These are the activations of a small neural network, seen along a few directions. Each row is one input.
Each table varies a few parts of the input and shows all the possible inputs, shuffled.
A made-up example of a description, with smaller parts first: one of 2 separate values, together with either a single point or one of 11 places along a line or (one of 5 places around a ring, together with one of 6 places along a line).
Shared parts are said once, and a part with two or three values counts as separate values.
In the rows, zero is written as 100.

Other details of the inputs vary at random and push rows far along two fixed directions, the same in every table; ignore that.

Rows:
x1: 92  189  96  69  139  97  96  62  145  90  86  119
x2: 84  121  104  75  119  105  104  83  81  111  91  109
x3: 94  108  115  72  96  80  64  88  93  127  79  123
x4: 95  180  99  81  144  100  127  61  141  79  111  111
x5: 113  73  93  127  84  102  135  125  93  92  134  70
x6: 122  99  118  122  103  138  152  102  74  98  125  76
x7: 91  122  81  85  84  119  89  101  86  102  100  110
x8: 113  71  102  143  97  111  131  118  96  88  130  76
x9: 94  184  94  79  142  104  132  62  140  77  106  111
x10: 92  104  100  72  109  99  64  87  75  121  64  122
x11: 110  126  117  88  111  102  99  77  97  111  92  113
x12: 110  93  93  129  104  109  145  109  100  81  129  80
x13: 114  60  98  143  80  122  135  125  95  95  130  71
x14: 100  102  101  94  100  94  87  99  118  102  100  108
x15: 89  104  98  84  96  88  56  95  115  105  66  112
x16: 94  54  102  102  77  90  58  114  101  110  81  106
x17: 88  38  91  82  67  60  29  124  85  109  57  113
x18: 81  104  111  61  102  80  70  90  84  120  80  122
x19: 113  101  97  139  106  113  138  110  101  85  125  72
x20: 111  91  98  131  107  105  140  107  101  83  135  81
x21: 112  39  97  144  75  108  120  135  83  94  118  74
x22: 89  35  94  77  58  73  29  127  96  120  61  119
Each input here is: either a single point or one of 6 places around a ring or (one of 3 separate values, together with one of 5 places around a ring).
Question: Which of the alternatives is x7?
Answer: a single point

Rows:
x23: 98  117  108  83  112  90  130  90  102  100  126  100
x24: 100  106  98  87  93  107  92  100  86  108  98  109
x25: 107  72  99  109  76  115  110  116  72  107  113  92
x26: 97  99  98  101  97  97  87  101  112  98  97  104
x27: 99  87  84  113  85  114  115  120  91  98  117  82
x28: 91  96  95  79  94  77  100  104  111  98  111  105
x29: 95  99  95  102  100  90  88  101  110  97  99  104
x30: 103  99  106  96  104  91  92  95  96  109  96  103
x31: 100  95  111  97  104  102  93  94  99  109  91  106
x32: 100  99  95  100  99  88  88  101  110  97  97  102
x33: 102  96  107  96  108  90  95  95  94  105  91  104
x34: 101  97  112  97  101  100  94  95  99  107  89  104
x35: 94  96  96  101  104  90  91  101  107  93  94  104
x36: 98  96  100  101  101  93  92  100  109  92  88  101
x37: 99  96  96  100  103  88  91  100  108  93  93  102
x38: 99  101  108  98  102  90  93  96  95  108  95  103
x39: 100  99  109  97  102  99  91  95  98  111  95  105
x40: 96  98  97  101  102  88  92  101  107  92  92  102
x41: 106  89  84  131  88  126  142  119  89  91  133  73
x42: 101  96  111  97  106  96  96  95  95  104  87  103
x43: 100  71  96  108  81  113  106  121  69  109  112  85
x44: 98  99  106  98  105  93  92  96  95  109  97  106
x45: 100  94  109  97  109  98  95  95  96  105  89  105
x46: 97  96  100  101  99  100  89  100  113  96  93  104
x47: 99  101  99  101  94  94  88  101  112  97  95  102
x48: 99  98  109  97  106  90  96  96  93  104  91  104
x49: 101  121  85  110  102  120  125  98  104  88  116  93
x50: 99  98  101  101  97  98  90  100  113  95  91  102
x51: 99  171  100  88  129  121  131  75  105  91  116  100
x52: 104  96  110  96  103  101  93  94  100  108  90  104
x53: 109  99  88  121  87  123  136  113  97  91  128  84
x54: 98  96  107  97  109  92  95  95  93  105  93  106
x55: 104  100  108  96  100  97  91  95  99  110  94  103
x56: 96  101  96  101  97  88  89  102  109  96  96  102
x57: 107  103  87  119  91  120  133  117  96  92  131  78
x58: 101  170  88  93  123  120  131  80  124  86  116  104
x59: 101  71  96  110  82  115  107  117  68  106  110  89
x60: 105  95  109  96  108  96  95  94  96  104  88  103
x61: 102  100  97  100  96  95  87  101  113  98  96  101
x62: 102  95  98  100  103  94  91  99  110  92  89  101
x63: 102  96  100  100  98  98  89  99  114  96  91  102
x64: 97  94  98  101  104  96  91  100  110  93  90  103
x65: 96  103  96  90  96  110  92  96  83  103  94  107
x66: 101  101  110  97  99  97  92  96  97  109  93  103
Question: What do these inputs look like to the network?
Answer: one of 2 separate values, together with either a single point or one of 6 places around a ring or (one of 3 separate values, together with one of 5 places around a ring)
Question: Changing only the choice among 2 separate values turns x41 into x59. The same change can be made to x63. Which row results?
Answer: x52
Question: Which other rows does x37 become when the choice among 3 separate values takes its other values? List them by row number.
Answer: x35, x40
Question: Which other rows does x42 become when the place on the ring of 5 takes its other values? List them by row number.
Answer: x34, x38, x48, x66
